Each row below holds a small network's activations on one record, seen along a few directions.
Each row is followed by the record's values for the fields Z, Y, H, P, N.
Not every record has every field; a missing one is left out.
Other fields move the rows too, some of them a lot.
In the rows, zero is written as 500.
Strong random noise was added to every row along 3 fixed directions; ignore it. To show where, here is one row again and again, with new noise each time:
[494 520 482 593 521 473 450 404 439 540 520 398 567 466 605 608 495 450
 438 656 496 430 579]
[528 524 519 449 481 543 522 521 508 464 650 343 609 416 563 568 519 436
 333 562 550 527 687]
[583 575 576 578 595 524 397 351 384 663 397 476 490 532 515 514 436 487
 492 574 457 423 589]
[623 593 603 519 602 581 408 361 378 665 391 486 471 556 472 453 436 494
 480 516 480 447 634]
[633 571 629 289 499 660 555 596 532 479 683 349 590 422 449 448 498 451
 271 400 578 620 808]

[592 515 512 226 335 700 566 473 678 451 518 703 412 488 351 230 482 587
 516 342 617 512 375] | {Z: z3, N: n5}
[340 432 418 578 471 358 481 527 574 457 537 526 490 421 551 651 497 498
 499 632 387 437 235] | {Z: z3, Y: y1, H: h1, P: p2, N: n5}
[408 468 326 498 388 587 567 469 490 325 593 408 566 514 616 487 618 461
 467 573 660 478 579] | {Z: z4, N: n1}
[500 512 392 371 405 715 585 488 475 336 552 450 503 583 501 333 611 492
 462 439 710 528 660] | {Z: z4, N: n1}
[446 492 473 612 586 450 453 489 383 524 420 465 501 551 528 612 520 488
 529 571 431 425 508] | {Z: z3, Y: y1, H: h1, P: p2, N: n1}
[713 609 709 402 469 573 469 417 585 691 567 511 576 329 465 445 367 519
 427 435 508 522 666] | {Z: z1, N: n1}
[425 431 403 416 368 502 618 655 615 267 730 379 629 371 592 584 595 445
 356 495 581 597 590] | {Z: z4, N: n1}
[633 581 640 473 557 553 462 455 452 668 365 557 453 524 423 411 392 553
 554 379 435 493 536] | {Z: z2, N: n1}
[482 523 501 648 438 366 509 356 577 576 563 562 554 436 641 583 456 484
 496 604 513 464 479] | {Z: z1, N: n1}
[442 463 449 621 504 392 465 411 440 539 499 456 555 469 587 670 508 432
 539 657 540 404 490] | {Z: z4, Y: y2, H: h1, P: p1, N: n4}
[538 545 565 662 505 368 463 355 562 651 473 622 503 464 578 548 398 520
 566 589 444 457 449] | {Z: z1, N: n1}
[344 426 356 592 403 343 617 566 583 302 745 380 626 450 684 697 603 409
 376 686 568 525 525] | {Z: z1, Y: y1, H: h1, P: p2, N: n1}
[495 464 405 458 409 518 570 528 562 382 584 442 573 471 561 487 542 492
 478 531 570 520 524] | {Z: z2, N: n5}
[576 555 638 473 476 451 550 528 635 570 665 523 571 382 518 519 418 492
 394 434 494 609 628] | {Z: z1, N: n1}
[658 569 604 345 449 634 536 475 540 551 446 591 450 518 406 323 467 551
 505 329 563 534 561] | {Z: z4, N: n1}
[458 439 457 539 470 446 505 520 508 491 627 394 621 402 583 683 530 416
 460 611 543 488 580] | {Z: z4, Y: y1, H: h1, P: p1, N: n4}
[375 449 256 590 497 602 508 380 322 343 399 433 460 727 592 440 652 477
 564 633 661 399 524] | {Z: z4, Y: y1, H: h1, P: p1, N: n1}
[566 510 420 268 373 710 629 538 529 327 626 426 540 541 479 312 597 465
 391 357 714 594 683] | {Z: z2, N: n5}
[598 527 572 354 521 590 543 571 494 507 579 440 541 475 402 503 515 455
 447 429 576 576 683] | {Z: z4, Y: y1, H: h2, P: p2, N: n4}
[551 549 663 612 701 394 365 524 387 711 313 491 405 544 392 541 409 539
 565 441 284 517 474] | {Z: z3, Y: y2, H: h2, P: p1, N: n1}
[428 437 407 351 451 601 550 562 555 347 542 561 427 551 412 391 554 513
 470 450 548 532 386] | {Z: z3, Y: y1, H: h1, P: p1, N: n5}
[540 490 585 367 444 526 504 551 677 545 442 747 367 462 347 372 419 585
 618 382 433 529 258] | {Z: z1, N: n5}
[514 505 615 391 585 514 555 738 489 460 612 352 558 460 429 545 486 475
 361 364 426 638 662] | {Z: z2, Y: y1, H: h1, P: p1, N: n1}
[477 449 490 334 320 506 566 572 756 430 568 699 434 396 426 412 488 554
 555 425 536 532 219] | {Z: z1, N: n5}
[473 482 452 652 574 415 425 383 382 595 407 484 497 528 546 653 494 448
 613 652 489 394 485] | {Z: z4, Y: y1, H: h1, P: p2, N: n4}
[720 622 740 221 542 696 538 599 541 575 665 391 564 402 363 396 441 473
 276 315 560 658 852] | {Z: z1, Y: y1, H: h2, P: p2, N: n1}
[486 507 451 539 473 492 496 408 477 473 616 355 613 421 624 617 528 427
 392 671 576 441 627] | {Z: z1, Y: y2, H: h1, P: p2, N: n1}
[534 520 600 397 605 546 538 682 504 478 551 438 513 523 407 467 523 496
 410 371 466 613 599] | {Z: z2, Y: y1, H: h1, P: p2, N: n1}
[636 558 591 291 444 637 547 564 566 494 559 454 492 463 393 335 507 513
 414 290 587 631 660] | {Z: z3, N: n1}
[480 508 623 586 657 379 453 642 425 596 476 417 518 465 471 648 426 494
 473 472 288 540 522] | {Z: z2, Y: y1, H: h2, P: p1, N: n1}
[624 569 717 418 642 549 451 607 445 638 462 505 494 487 354 467 419 523
 437 327 416 574 645] | {Z: z3, Y: y1, H: h1, P: p1, N: n1}
[464 501 471 550 624 532 482 543 329 482 391 438 448 653 467 490 532 488
 526 487 447 488 550] | {Z: z2, Y: y1, H: h1, P: p2, N: n1}
[608 545 639 203 530 689 609 757 523 401 675 383 552 483 346 408 551 478
 292 257 573 677 799] | {Z: z3, Y: y1, H: h1, P: p2, N: n1}
[456 445 360 373 469 644 603 583 436 254 524 430 491 646 481 417 656 460
 412 436 661 557 629] | {Z: z4, Y: y1, H: h1, P: p1, N: n1}
[487 463 265 448 456 703 542 345 319 349 427 466 457 726 512 400 660 426
 573 586 781 426 636] | {Z: z4, Y: y1, H: h2, P: p2, N: n4}
[420 432 471 338 334 498 577 628 746 377 638 640 460 372 445 455 514 517
 501 420 530 576 265] | {Z: z1, N: n5}
[504 498 485 366 441 567 653 596 564 340 738 420 560 535 510 463 595 432
 315 454 663 623 721] | {Z: z1, Y: y1, H: h1, P: p2, N: n1}
[528 531 633 508 563 435 546 586 541 526 619 481 529 485 500 545 464 467
 382 462 456 615 637] | {Z: z1, Y: y1, H: h1, P: p1, N: n1}
[621 601 709 615 493 337 463 367 644 772 495 661 521 378 531 553 328 553
 536 516 398 475 436] | {Z: z1, N: n1}
[388 437 368 543 397 468 475 409 575 450 478 630 456 463 537 499 494 523
 587 591 480 407 249] | {Z: z3, N: n5}
[426 494 498 684 539 303 490 463 496 546 544 495 527 499 605 676 481 460
 486 640 429 465 463] | {Z: z1, Y: y1, H: h1, P: p2, N: n1}
[364 459 218 443 420 683 608 481 382 197 538 364 490 710 580 401 733 440
 458 578 771 462 602] | {Z: z4, Y: y1, H: h1, P: p2, N: n1}
[339 410 211 628 412 506 540 397 389 299 488 410 537 588 688 558 625 449
 553 684 609 393 480] | {Z: z2, N: n1}
[402 428 465 407 486 458 595 786 560 283 729 252 603 421 507 611 603 441
 317 471 506 662 630] | {Z: z3, Y: y2, H: h1, P: p1, N: n1}
[454 468 514 462 385 426 480 489 696 536 546 664 476 337 475 513 418 548
 535 497 417 474 212] | {Z: z3, N: n5}
[629 571 782 416 459 375 579 676 787 607 780 509 638 225 487 594 355 516
 333 398 397 680 614] | {Z: z1, N: n1}

Which values does each new row have?
[587 550 465 588 423 533 436 229 474 608 407 564 516 485 589 456 452 515
 587 648 575 349 499] | {Z: z1, N: n1}
[328 384 202 511 368 587 510 345 497 316 343 735 312 686 501 334 606 529
 721 587 632 379 170] | {Z: z1, N: n5}
[428 472 387 661 518 450 460 396 384 503 395 473 504 554 606 562 502 487
 588 609 469 406 453] | {Z: z2, N: n1}
[521 521 607 633 580 335 415 510 510 669 476 491 549 380 534 639 380 506
 533 514 302 500 438] | {Z: z2, N: n5}
[556 539 573 342 542 644 550 624 472 455 559 411 506 555 405 389 540 497
 397 349 572 607 690] | {Z: z4, Y: y1, H: h1, P: p1, N: n1}
[547 537 582 596 558 416 404 453 487 653 387 512 466 458 476 524 422 533
 577 486 375 495 460] | {Z: z3, N: n1}
[444 452 454 597 410 329 500 533 627 473 574 427 589 335 609 654 494 507
 509 624 450 495 402] | {Z: z3, N: n1}
[634 556 622 345 530 669 440 423 524 650 240 838 241 640 241 190 394 624
 704 282 462 488 314] | {Z: z1, N: n5}
[341 382 419 520 347 326 541 599 757 399 605 631 498 322 550 634 486 524
 578 605 412 487 142] | {Z: z1, N: n5}
[613 549 463 536 517 606 419 268 394 606 201 630 345 689 432 279 485 586
 697 484 559 403 444] | {Z: z3, N: n1}
[589 531 484 507 437 585 472 330 451 571 384 599 479 551 508 387 480 548
 607 527 584 380 500] | {Z: z3, N: n1}
[513 480 421 468 366 551 548 451 540 426 556 501 571 455 569 490 538 507
 510 565 605 431 538] | {Z: z3, N: n1}
[472 508 550 496 458 458 531 606 590 478 650 408 605 343 550 596 490 487
 417 489 473 560 568] | {Z: z4, N: n1}
[364 421 259 750 529 410 437 303 305 464 332 476 477 660 641 645 587 440
 676 783 538 305 393] | {Z: z4, Y: y1, H: h1, P: p2, N: n4}
[525 510 423 482 443 618 503 388 421 471 462 516 507 556 529 416 540 491
 532 505 615 432 589] | {Z: z3, N: n1}
[551 511 681 420 500 444 462 589 675 639 458 718 398 383 349 469 354 584
 592 370 327 547 278] | {Z: z1, N: n5}
[339 443 417 662 361 277 531 549 650 433 687 389 676 253 723 777 515 474
 454 698 473 453 382] | {Z: z4, N: n1}
[567 552 645 489 460 427 556 538 667 561 700 523 589 355 541 546 426 487
 386 459 483 609 615] | {Z: z1, N: n1}
[712 627 674 516 538 589 373 240 444 798 380 588 489 456 469 398 353 530
 541 475 493 422 615] | {Z: z1, N: n1}
[527 533 555 683 453 332 398 331 550 690 539 486 622 272 656 680 373 479
 502 690 426 387 469] | {Z: z1, N: n1}
[595 547 475 326 401 709 628 443 544 386 628 533 498 592 484 284 560 485
 408 384 734 599 742] | {Z: z1, N: n1}
[561 516 534 469 417 514 514 487 563 523 550 521 574 402 526 507 476 516
 499 513 525 460 540] | {Z: z3, N: n1}
[465 464 488 479 443 455 546 615 582 401 631 439 588 377 554 592 522 472
 413 480 484 570 544] | {Z: z4, N: n1}
